Each row below holds a small network's activations on one input, seen along a few directions.
Each table varies a few parts of the input and shows all the possible inputs, shuffled.
Descriptions start from the smaller parts, as in this example, which fits no table here: line(4) and (point or (values(2) and ring(5)) or line(11)).
Shared parts are said once, and a part with two or three values counts as separate values.
In the rows, zero is written as 128.

A family of inputs:
r1: [114 128  97 152 152 189 152 147 117 146 191 113 101 110 145 150 105 120]
r2: [131 141 146  84 151  92 109 123 168 122 129 146 133 163 165  98 144 114]
r3: [104 135 118  86  51 111 135 121  99 181 121 118 180 137 132 149 133  93]
r4: [139 114 165 160 157 170 124 139 126 124 110 134 139 101  84 102  95 188]
r5: [145 101 162 123 185 138 109 156 150 139 136 146  88 111 143 132 110 137]
r6: [119 138 136 133 125 170  96 164 125 157 151 126 110  95 100 145  86 111]
r7: [105 107 126 183 162 170 135 126 145  66 136 125 125  78 131 132 108 152]
r8: [108 170  83 109 104 145 147 111 131 125 187 128 143 165 170 118 133 101]
r9: [118 103  88 129 162 148 138 165  56 157 140 105 104 140 101 159 117 132]
r10: [123 133 127 171 171 194 136 142 144 113 115 144 111 112 113 119 136 188]
r11: [110 117 150 115 106 152 117 154  98 186 132 113 101  87  90 155  96 126]
r12: [ 94 142  83 107 109 102 146 122 135 159 157 129 139 191 165 107 119 138]
r13: [106  91 108 152 123 161 131 148  62 184 138  90 125 129 123 183 116 117]
r14: [134 151 167  91 103  88 116 105 132  98  76 136 157 141 108 103 123 155]
r15: [103 102  94 145 155 151 150 156 118 180 155 119  94 135 146 136  88 154]
r16: [120 149 127 150 138 189 125 166 124 134 167 120 104 101 119 136  91  85]
r17: [111 193 117 106  96 151 128 126 140 113 156 128 139 159 144 113 121  62]
r18: [114 168 111 125 125 157 140 107 157  89 100 148 144 170 140  76 174 167]
r19: [111 146  76  93 114  96 136 118  74 140 143 120 145 200 116 129 149 112]
r20: [129 148 154 113 114 130 134 103 144 101  95 135 170 162 111  63 133 166]
r21: [167 110 142 132 115  80 123 103 164  69 109 142 133 135 143  98 193 123]
r22: [147 118 177 133 141 129 100 137 113 118  89 138 120  78  86 140  89 179]
r23: [166 116 149 121 163 116 116 137 148 137 106 141  93  86  98 153  92 152]
r24: [139  89 132 203 157 121 135 120 144  78 100 147 111  64 126 144 113 138]
r25: [155 143 137 127 140  87 102 127 179 104 121 126 130 166 156 101 200 126]
r26: [109 184 128  94  85 128 105 128 143 140 140 131 146 154 123 122 118  86]
r27: [167 104 159 164 176 132 109 160 162 120 131 130  84 120 136 146 169 148]
r28: [ 98 136  98 113  75 114 129 102  79 169 137 109 166 188 139 154 147  95]
r29: [172 113 116 104 121  38 147  81 105 136 132 125 154 132 148 126 166  94]
r30: [132 119 116 158 112  86 132  81 161  57  87 145 145 129 152  96 145 115]
r31: [ 99 137 111 134 113 137 139  86 163  42 120 128 157 141 162  85 141 129]
r32: [174  76 165 172 156 119 131 139 147  87 121 146  91  80 121 150 163 146]
r33: [ 96 163 145  77  65 106 125 121 115 170 122 118 140 145 111 129 130 101]
r34: [115  90 126 126  94 156 133 159  82 197 127 105 140  81 111 173 102 115]
r35: [180  77 135 140 162  85 157 122  88 151 130 115 108  76 137 166 139 118]
r36: [153 154 135  83 129  70 124 106 168 120  98 137 136 145 114 118 126 126]
Question: What is each input in this table made of?
Answer: values(2) and (point or ring(8) or ring(9))
Question: Changing only the values(2) part turns r34 into r3. The same change can be made to r27. Which row results?
Answer: r25
Question: Which other rows does r18 become when the values(2) part takes its other values? List them by row number.
Answer: r10

A family of inputs:
r37: [138 174 149 124 125 100 122  67 212  11  68 164 175 169 147  42 185 178]
r38: [113 185 152  64  56  97  99 111 154 126 113 130 159 152 118 114 130  76]
r39: [133 131 101 112  95  61 146  79 135  94 137 124 160 155 181 116 169  63]
r40: [165  97 185 194 181 134 115 116 191  21  68 157 116  76 107  78 137 210]
r41: [109 129  76 119  81  60 162  66 101 108 114 123 175 166 155 119 143 104]
r42: [134 179 145  59  92  80 111 113 178 143 130 141 147 163 143  95 129  96]
r43: [149 102 170 135 117 137 115 147  83 161  91 118 133  72  67 164 101 142]
r44: [174  79 151 146 194 110 112 162 126 161 127 127  75 111 123 163 149 154]
r45: [145 116 186 130 122 139  93 159 129 143 104 134 104  56  86 164  88 120]
r46: [115 171 134  75  51  92 119  96 102 144 104 119 185 172 107 113 143  99]
r47: [ 84 155 117 131  93 202 126 147  84 164 140 110 148 124  94 135  91 121]
r48: [122 133  93 167 151 184 139 157 135 123 191 118  93 135 158 148 155 101]
r49: [164 104 155 115 195 115 123 151 124 154 121 135  81  98 103 143  90 169]
r50: [104 150 133 193 161 210 133 115 196  15 103 159 133 130 131  57 133 192]
r51: [168  64 141 168 160 100 138 124 120 110 134 128 108  58 142 164 132 107]
r52: [185  80 147 167 175 113 124 152 135 128 144 130  76  77 134 169 169 117]
r53: [110 132  97 144 172 177 124 172 126 161 177 117  94 170 149 137 137 134]
r54: [107 116  87 167 132 169 151 126 120 107 182 115 124 115 170 144 119  91]
r55: [165 112 180 123 160 121 109 156 155 160 121 142  89  67 110 149  86 137]
r56: [134 172 118  53 124  71 124 110 144 138 133 143 143 199 140  88 133 126]
r57: [ 82 169 139 125 100 202 105 161 133 142 152 123 120 106 108 138  78 100]
r58: [101 164 131 120 136 185 120 162 156 161 169 131 107 120 133 123  75 117]
r59: [109 133 114  82  61  76 142  90  81 158 100 116 186 193 126 115 166 136]
r60: [141  63 150 140 129 120 136 141  64 172  83 110 130  88  82 169 124 177]
r61: [ 75 116  93 136 102 186 149 141  63 178 133 104 148 144 113 139 114 159]
r62: [153 144 107 107 111  75 132 108 150 110 144 129 131 171 171 119 203  74]
r63: [142  59 116 173 148 105 152 116  86 123 104 121 123  66 111 166 102 149]
r64: [ 81 111  59 171 120 171 167 114  88 124 153 114 140 121 142 143  92 133]
r65: [144 144 114  85 126  68 117 120 143 145 134 131 137 211 161 108 186 109]
r66: [ 99 156 101 114 170 179 134 161 126 156 170 127 100 155 129 117  82 148]
Question: Changing only one part turns r64 into r41. The same change can be made to r53. Which row results?
Answer: r65
Question: What is each input in this table made of?
Answer: values(3) and (point or ring(9))
Question: Which other rows does r51 become when the ring(9) part takes its other values? List them by row number.
Answer: r43, r44, r45, r49, r52, r55, r60, r63
Question: Which other rows does r37 become when the values(3) part takes its other values? List them by row number.
Answer: r40, r50

A family of inputs:
r67: [132 177 140  28  40  16 117  69 122 138  78 132 199 195 119  96 155  95]
r68: [162 114 192 100 131 107  97 155 120 173  93 131 110  86  75 152 104 148]
r69: [ 75 230 113  64  48 125 126  75 175  84 113 143 205 226 147  37 146 120]
r70: [180  97 154 162 200 108 121 134 179  82 117 150  87 101 142 117 152 158]
r71: [142 109 148  99 111 104 117 150  90 196 133 113 116 100 107 175 108  97]
r72: [138  86  54 166 162 113 170 123  97 130 189 110 105 150 190 160 180  91]
r73: [100 131 150 177 146 224 122 151 132  96 112 133 122  78  85 115  73 180]
r74: [163  60 147 202 192 130 139 124 145  67  99 141 100  62 127 133 133 183]
r75: [143 157 109  98  91  34 134  57 175  53 105 143 178 211 184  71 223  99]
r76: [152  80 183 143 124 125 116 143  88 159  71 124 124  45  60 169  90 167]
r77: [ 85 165 109 136 128 206 124 156 142 135 168 126 115 131 132 124  89 117]
r78: [109 170 159 133 153 206 103 161 170 113 129 144 108 117 102 100  85 165]
r79: [ 60 152  57 143 116 208 151 151  94 165 193 106 125 167 150 139 102 108]
r80: [118  97  96 103 104 107 142 144  44 225 159  94 130 136 127 189 117  88]
r81: [161  96 109 165 173 107 142 127 148 102 162 131  95 115 173 144 162 104]
Question: Changing only one part turns r67 into r69. The same change can be made to r76. Which row results?
Answer: r73
Question: What is each input in this table made of?
Answer: values(3) and (point or line(4))
Question: Which other rows does r79 become when the values(3) part takes its other values? List them by row number.
Answer: r72, r80
Question: Which other rows does r74 become when the line(4) part takes its other values? List them by row number.
Answer: r70, r72, r81
Question: Which other rows does r71 become when the values(3) part takes its other values? List them by row number.
Answer: r77, r81

A family of inputs:
r82: [139 131 112 131 163 114 139 115 167  90 139 144 101 141 165 105 157 136]
r83: [129  82 148 162 138 170 142 150 108 168 132 118 107  51 116 160  88 143]
r84: [132  74 159 191 146 146 127 142 126 129 113 127 101  46 116 165  94 162]
r85: [114 135 135 123 100 123 121 112 150 113  75 135 157 157 118  98 145 174]
r86: [150 119 143 129 106  85 124 110 113 102  85 132 131 110  92 139 142 126]
r87: [102 172  85 118  93 138 134 118 135 141 170 121 138 168 157 135 111  75]
r88: [154 132 150 162 200 187 105 166 163  97 141 142  83  92  99 125 114 171]
r89: [153 134 134 106  96 101 135 118  95 147 117 122 136 115  94 137 139 115]
r90: [117 160  95 133 104 137 151 101 138 110 149 130 159 146 152 107 130 101]
r91: [140 151 154 108 133 117 110 126 184 124  96 143 128 163 129  90 156 167]
r92: [ 95 138 118 140 155 217 120 187  95 156 149 121  93 114  95 152  71 126]
r93: [ 91 170 131  90  72 140 105 126 129 146 158 124 148 167 135 122 122  78]
r94: [114 144 118  74 114  99 119 131  97 177 135 118 141 145 121 137  80 116]
r95: [116 133 135 162 164 218 135 159 102 129 139 121 112  98  94 134  93 158]
r96: [109 160 142 102  77 139 124 111 133 112 135 127 167 144 132  98 138 105]
r97: [110 132  89 123 124 137 163 111 118 118 154 124 135 144 153 121 142 132]
r98: [158 132 163  95 163  79 118 112 161 113 105 146 123 130 124 107 113 142]
r99: [124 117 111 112 119 118 123 143  89 188 149 100 129 137 134 179 144  83]
r100: [ 89 166 119  90  90 135 117 141 119 188 131 130 144 182 125 125 128 132]
r101: [142 159 121 138 145 113 130 109 187  83 133 149 125 138 165  91 148 107]
r102: [134 133 134  89 119 100 137 107 101 145 115 128 156 128 116 115  95 142]
r103: [ 93 145  78 107 115 136 146 131 115 148 173 115 117 165 158 146 124 107]
r104: [111 116  93 146 134 120 152 101 137  79 122 135 132 137 149 115 148 143]
r105: [131 102 107 141 139 127 152 130  94 145 151 113 135 148 139 124 146 134]
r106: [166  81 169 165 173 138 120 163 169 134 137 144  82  49 123 157 104 154]
r107: [174 103 149 132 156  98 116 134 137 119 123 135 112 119 150 149 169 116]
r108: [122 121 141 190 170 196 115 146 121  89 118 127 105  91  93 135  99 178]
r109: [162  98 129 148 176 104 125 133 145 112 140 138 102 146 153 111 159 139]
r110: [133 146 119  93  94  98 117 140  92 181 137 116 123 132  98 158 124  88]
r111: [145  90 130 150 128 104 126 116 105 112 102 124 136 113 133 159 163 123]
r112: [176 133 163 112 138  80 116 128 148 110 107 141 106 116 109 131 151 117]
r113: [132  86 112 167 148 109 138 117 113 103 120 127 129 142 137 122 151 145]
r114: [108  86 129 142 131 170 125 173 104 196 143 115  92  64 115 173  68 112]
r115: [145 105 124 127 121 122 139 123  90 157 133 110 141 121 132 159 159 111]
r116: [131 119 142 112 131  84 126  96 123 104  83 139 153 124 111 116 101 151]
r117: [110 144 147 121  85 123 112 107 154  69  99 130 167 135 131  91 143 118]
r118: [111 114  94 125 132 123 134 152  92 176 167 101 118 166 143 146 129 107]
r119: [109 152 130 103  94 138 135 120 126 157 110 132 161 164 120 102 142 160]
r120: [116 144  98 154 116 120 139  93 157  69 116 140 157 136 148  99 136 113]
r121: [133 160 171 107 118 116 105 122 187  83 118 139 137 138 146  86 155 111]
Question: What is each input in this table made of?
Answer: line(4) and (values(2) or ring(8))
Question: Changing only the line(4) part turns r83 into r114. The same change can be made to r105. Which row results?
Answer: r118
Question: Changing only the line(4) part turns r91 into r85. The same change can be made to r112. Which row results?
Answer: r86

A family of inputs:
r122: [146  80 110 167 148 117 144 131 115 129 136 120 111 119 150 155 171 130]
r123: [126  55 152 200 209 247 123 225  63 210 150 108  45  10  58 214  27 186]
r124: [166  86 202 183 168 152 108 143 161  81  79 147 101  24  87 134 100 177]
r125: [ 74 175  86 114  89 178 146 118 118 131 168 117 164 178 153  99 124 105]
r126: [136 166 159  51  79  58 101 103 137 140  86 134 171 190 115  94 159 122]
r127: [150  99 118 122 124  90 129 135  86 163 151 110 115 112 134 179 137  72]
r128: [ 81 179  98  88  44 111 137  83 110 120 104 123 193 184 122 100 132 111]
r129: [143 165 131 134 157 140 125 121 186  71 132 150 117 150 142  85 155 142]
r130: [151 132 135  65  93  48 128 111 117 180 123 125 142 143 133 141 137  94]
r131: [149  97 115 153 162  88 147  95 140  73 109 139 133 135 152 106 153 156]
r132: [ 87 174 102 132 135 179 121 142 175 108 169 136 115 163 161 101 113 112]
Question: What is each input in this table made of?
Answer: values(2) or ring(9)
Question: What sort of input is r124?
Answer: values(2)

A family of inputs:
r133: [125 104 106 108 106  89 142 115  77 158 122 112 147 142 127 152 136 114]
r134: [130 123 123 153 160 164 136 144 140 116 160 129 101  92 139 138 103 120]
r135: [157 102 183 156 153 134 108 137 155 104  87 143 118  70 106 129 115 162]
r136: [124 130  97 115 129 118 141 132 122 163 157 122 126 167 158 131 151 116]
r137: [139 131 121 147 146 143 125 138 139 107 152 127 112 132 142 133 154 108]
r138: [164 119 149 122 141  95 120 129 128 131 120 134 112 101 114 146 126 117]
r139: [145 108 138 178 156 139 121 128 162  69 123 139 111 109 140 125 161 135]
r140: [148 116 112 141 155 120 145 123 130 123 144 129 121 141 149 123 157 137]
r141: [129 119 120 108  86  96 132 120  84 166 122 113 144 116 109 161 117  95]
r142: [109 144 142 106 119 165 114 163 117 179 136 123 115 132 102 139  99 143]
r143: [132 134 157 128 147 167 118 153 126 137 118 132 110 103  93 130 106 162]
r144: [150 124 168 125 143 137 111 145 131 139 118 132 118  94 104 136 110 134]
r145: [138 112 171 157 158 164 115 143 150 101  87 145 110  79  92 122 112 189]
r146: [137 100 139 183 170 160 133 136 164  80 130 139 101  68 139 132 108 148]
r147: [136 114 118 100 133  85 128 131 111 162 135 122 122 153 140 143 139 115]
r148: [128 110 134 181 176 173 125 139 149  86 108 141 108  95 112 118 104 182]
r149: [133 195 125  72  91  75 123  73 183  62 105 149 175 204 152  48 176 114]
r150: [112 120  87 125 103 121 155 114  86 157 142 112 151 156 145 140 147 115]
r151: [166  78 150 156 169  84 128 114 142  88  95 140 114 104 133 128 151 167]
r152: [114 145 105 122 120 142 122 147 129 148 166 119 116 158 152 141 147  89]
r153: [127 135 153 102 114 134 107 154 122 182 135 123 123 121 112 144 104 114]
r154: [ 96 132 129 118  93 164 129 144  82 173 126 111 142 119  92 147  95 141]
r155: [114 123 139 113  87 135 123 136  86 175 125 111 149 110 102 152 101 113]
r156: [ 82 132  94 140 114 176 140 139  80 158 145 112 140 136 112 142  87 134]
r157: [101 134  94 133  92 145 137 127  92 142 151 109 143 145 140 149 142  88]
r158: [171  97 166 154 151  92 118 122 152  95  91 144 111  78 115 139 133 147]
r159: [138 171 145 107  97  71 126  62 205  21  76 156 172 177 150  28 185 137]
r160: [141 131 133  97 113  92 117 137 120 172 133 125 118 127 121 153 121  96]
r161: [156  92 129 172 165 115 142 112 153  87 116 139 120 118 148 116 163 165]
r162: [ 92 125  95 139 104 165 146 132  93 153 165 113 132 109 136 154  92  98]
r163: [159 100 133 125 159  87 131 123 119 123 122 130 115 126 132 136 145 138]
r164: [ 96 143 106 129 141 175 125 158 114 163 156 122 112 149 124 135  90 136]
r165: [ 93 192 103  64  47  75 141  58 137 100 102 123 204 214 152  66 171  91]
r166: [105 135 108 128 133 163 133 151 129 158 177 123 105 121 148 146  95  98]
r167: [102 206 114  52  69  69 123  79 173 109 124 137 183 222 163  61 169  94]
r168: [120 132 121 152 167 176 128 149 125 123 138 129 109 121 114 125  99 155]
Question: What is each input in this table made of?
Answer: line(4) and (point or ring(8))
Question: Changing only the line(4) part turns r163 into r151. The same change can be made to r168. Which row results?
Answer: r148
Question: Start at r141 and move only the line(4) part, one step at a time. The first step leads to r160. Which rows follow, in order?
Answer: r138, r158
Question: Which other rows does r162 become when the ring(8) part takes its other values? List them by row number.
Answer: r133, r141, r150, r154, r155, r156, r157
